Here are a small network's activations along a few directions, averaged over the inputs that share one value of a field.
Related values have similar rows: they may be neighbours, one step apart, or belong to one group.
In the rows, 500 means zero.
Random noise pushes rows far along 4 fixed directions. That doesn't count. These rows show it; they differ only by the noise:
[574 587 506 540 648 555 617 620 492 595 535 394 339 354 419 529 476]
[343 568 802 808 565 739 708 802 465 699 757 412 311 361 342 432 366]
[461 779 728 491 610 545 507 461 688 557 572 372 497 485 628 636 574]
[388 431 648 594 495 449 523 638 453 612 494 371 541 402 467 539 367]
[289 300 616 604 378 311 445 618 451 562 441 465 666 505 521 456 347]
[522 564 467 563 594 502 593 600 535 545 550 511 367 457 461 428 514]


Values of FATEN:
safos: [629 507 389 529 594 560 523 647 449 450 549 553 398 495 406 545 639]
loguf: [456 590 425 473 484 555 508 378 568 468 501 504 549 425 442 481 559]
dure: [520 545 513 538 588 731 647 611 321 680 470 293 387 280 290 538 420]
vude: [235 559 603 643 383 513 460 513 557 466 564 535 564 631 647 399 441]
vam: [555 316 511 477 425 511 439 436 442 498 536 554 541 519 507 490 443]
dum: [282 612 648 497 446 401 391 470 577 478 542 548 683 665 668 507 502]
luzu: [569 123 559 525 377 557 478 625 208 591 388 359 668 303 319 602 239]
lenu: [598 492 345 426 414 472 521 339 674 363 534 751 491 658 515 347 615]
vuz: [441 268 546 534 399 360 355 530 338 461 476 600 558 615 577 439 439]
vubon: [563 361 412 485 510 456 505 618 332 517 372 344 378 422 371 572 435]
fipe: [366 548 639 569 364 686 534 460 534 489 618 616 526 573 531 386 485]
nosar: [654 318 553 498 442 447 441 462 388 492 462 440 540 480 501 594 434]
piden: [446 557 446 383 505 531 507 339 548 452 458 499 597 508 465 619 513]
FATEN is arranged as a ring.
Question: How many steps from neighbour to neighbour lead from vuz to vubon, at the fewest?
Answer: 2
Question: A walk along FATEN starts at lenu and steps to its neighbour fipe. Put vude, dum, nosar, piden in the order it reaches them.
Answer: piden, vude, dum, nosar

Values of FEVE:
pur: [415 406 556 608 463 311 480 661 446 596 421 416 557 576 562 498 377]
vobe: [310 626 492 639 477 671 656 576 471 590 595 485 447 397 325 382 390]
saniz: [773 610 516 327 638 697 486 362 519 411 564 535 370 398 492 649 578]
ripug: [899 470 358 507 685 835 821 564 424 572 627 577  68 313 252 378 489]
vip: [620 432 326 550 633 371 526 716 407 516 519 534 390 505 496 440 560]
gaz: [626 548 312 391 665 439 526 538 334 593 376 378 351 462 501 453 481]
deliv: [603 301 438 506 472 456 458 499 333 426 403 582 459 459 379 621 488]
kipok: [644 908 473 386 687 795 615 351 776 490 611 402 417 353 461 662 726]
nes: [304 719 556 343 434 357 333 274 632 443 353 386 727 591 728 566 502]
popi: [477 492 630 520 373 575 597 489 654 523 622 576 561 547 472 404 489]
mep: [281 256 454 647 331 257 274 517 499 335 504 677 624 722 620 380 608]
FEVE is arranged as a ring.
Question: How many steps from neighbour to neighbour lead from nes to pur, at the fewest?
Answer: 2
Question: A walk along FEVE starts at mep and steps to its neighbour vip. Put saniz, ripug, gaz, deliv in the order it reaches them.
Answer: gaz, ripug, saniz, deliv

Values of SENUK:
lupur: [515 492 427 518 520 454 566 584 390 596 464 331 448 339 412 481 391]
tes: [300 533 579 558 466 437 455 500 548 491 521 442 614 544 578 527 550]
kuru: [516 581 467 387 513 540 455 419 524 496 437 467 568 463 501 566 439]
gakop: [733 658 598 376 597 553 500 383 601 514 501 372 458 416 558 724 586]
lonif: [537 512 550 573 418 553 551 417 577 478 573 652 491 536 477 448 553]
rusof: [661 394 441 443 542 547 548 520 428 512 483 479 442 390 398 576 429]
kagom: [332 469 711 509 346 533 399 407 533 511 444 483 681 574 522 569 487]
sufer: [701 556 432 330 628 451 419 382 507 416 403 425 434 473 587 680 612]
vegak: [130 366 748 699 354 590 536 678 462 623 570 479 711 516 463 401 295]
puf: [382 396 701 576 457 434 457 630 419 574 538 379 564 514 542 537 430]
vezab: [452 666 495 406 562 371 359 401 598 421 452 493 567 641 725 559 585]
SENUK is arranged as a ring.
Question: A walk along SENUK starts at rusof and steps to its neighbour lonif. Put lupur, tes, gakop, kagom in the order it reaches them.
Answer: kagom, lupur, tes, gakop
Question: List every value one step from puf, in the order listed.
Answer: sufer, vezab
